A small network was shown many inputs. Here are its activations along a few directions, one row for each input.
Each table varies a few parts of the input and shows all the possible inputs, shuffled.
A made-up example of a description, with smaller parts first: one of 4 places along a line, together with either a single point or one of 9 places around a ring or (one of 3 separate values, together with one of 5 places around a ring).
Shared parts are said once, and a part with two or three values counts as separate values.
In the rows, zero is written as 128.

Table:
r1: [120 142 149 114 142  89 125 139 137 138 114]
r2: [139 123 116 131 111 146 141 108 131 113 123]
r3: [ 99 152 125 157 146 119 106 129 118 139 124]
r4: [147 123 130 111 124 134 145 126 138 102 127]
r5: [184  93 185 249 157  98 151 168 101 210 127]
r6: [106 128 137 118 122 138 122 106 137 132 134]
r7: [142 134 125 117 128 112 162 142 127 119 124]
r8: [117 124 151  96 130 128 120 124 141 121 126]
r9: [101 145 124 143 141 138 103 125 120 139 120]
r10: [103 112 113 124 119 159  93 109 139 116 141]
r11: [131 149 102 164 139 133 135 139 104 132 117]
r12: [144 141 113 137 124 129 149 116 128 132 121]
r13: [128 114  98 133 103 169 124 119 131 105 144]
r14: [143 146 106 147 124 144 127 120 119 128 114]
r15: [100 155 125 149 140 116 114 131 118 149 122]
r16: [146 142 128 127 133  99 160 150 126 125 114]
r17: [143 138 113 149 128 107 144 123 120 123 106]
r18: [128 114 156  78 128 114 125 128 136 122 132]
r19: [114 133 144 104 147 105 134 128 135 137 129]
r20: [130 138 155  93 136  77 131 150 123 149 118]
r21: [ 96 113 111 127 126 169  94 118 133 123 144]
r22: [129 132 104 149 121 164 126 119 121 108 138]
r23: [134 113  95 139 122 179 109 116 135 102 141]
r24: [106 148 135 135 126 100 127 130 132 148 117]
r25: [166 134 135 108 134  80 151 146 118 121 115]
r26: [158 104 126  81 117 132 139 131 139  99 145]
r27: [155 118 137  89 109 122 153 142 126 112 130]
r28: [103 130 128 131 129 154 106 107 131 128 134]
r29: [ 99 143 125 139 135 129 112 120 121 137 123]
r30: [138 152 102 162 130 121 128 132 115 123 115]
r31: [132 145 104 156 143 147 127 123 115 116 128]
r32: [ 99 135 129 125 127 112 134 119 127 146 129]
r33: [143 105 119 100 116 147 146 131 146 101 138]
r34: [112 110 137  89 125 137 121 129 153 116 141]
r35: [162 126 134  98 129  95 154 138 122 114 123]
r36: [137 109 106 121  99 157 129 112 141 109 135]
r37: [103 109 121 109 109 146 115 114 144 127 139]
r38: [133 133 107 145 111 155 124 115 125 105 132]
r39: [123 102 145  67 119 123 126 129 135 121 148]
r40: [101 132 127 136 133 161  97 115 126 128 132]
r41: [131 132 155  84 128  91 130 142 129 141 122]
r42: [149 105 197 246 162 100 119 172 113 223 130]
Question: Changing only one part turns r41 into r35. The same change can be made to r9. Which row results?
Answer: r31
Question: Changing only one part turns r2 into r6. The same change can be made to r11. Which row results?
Answer: r3
Question: Describe the family of inputs behind these rows.
Answer: one of 2 separate values, together with either a single point or (one of 4 places along a line, together with one of 5 places along a line)
Question: Which other rows does r12 become when the place on the line of 4 takes its other values? List them by row number.
Answer: r2, r17, r36
Question: A walk changes only the place on the line of 5. It starts at r3 and steps to r15. List the rest of the walk in order.
Answer: r24, r1, r20

Table:
r43: [157 123 119 137 133 132 130 158 119 122 131]
r44: [104 127 134  99 146 133  97 121 140 118 117]
r45: [107 117 143 126 139 125 101 141 121 138 137]
r46: [118 139 101 147 117 139 120 117 115 139 127]
r47: [153 131 120 128 140 138 142 147 122 117 135]
r48: [137 147 158 220 171  86 142 145 121 175 110]
r49: [119 124 148 128 139 128 103 136 121 151 149]
r50: [111 148  97 124 119 144 113 101 134 115 113]
r51: [145 144 120 106 142 144 138 126 130  93 123]
r52: [125 113 136 114 125 156 138 102 144 108 123]
r53: [133 100 145 154 107 143 135 131 136 132 147]
r54: [139 124 134 110 115  93 143 137 126 141 119]
r55: [135 137 139  95 123 104 147 126 127 131 118]
r56: [112 140 108 154 111 139 126 136 118 145 124]
r57: [113 147  95 136 120 139 118 107 122 128 127]
r58: [132 103 135 142 114 145 139 124 142 129 140]
r59: [148 136 118 119 132 135 137 138 126  98 132]
r60: [146 123 141 115 116  95 139 137 119 150 124]
r61: [121 101 128 129 120 145 136 118 141 118 133]
r62: [105 123 137 118 134 122  96 127 131 123 141]
r63: [129 139 131  88 125  99 147 113 133 118 119]
Question: Describe the family of inputs behind these rows.
Answer: either a single point or (one of 4 places along a line, together with one of 5 separate values)
Question: Which other rows does r54 become when the choice among 5 separate values takes its other values? List them by row number.
Answer: r45, r46, r47, r58
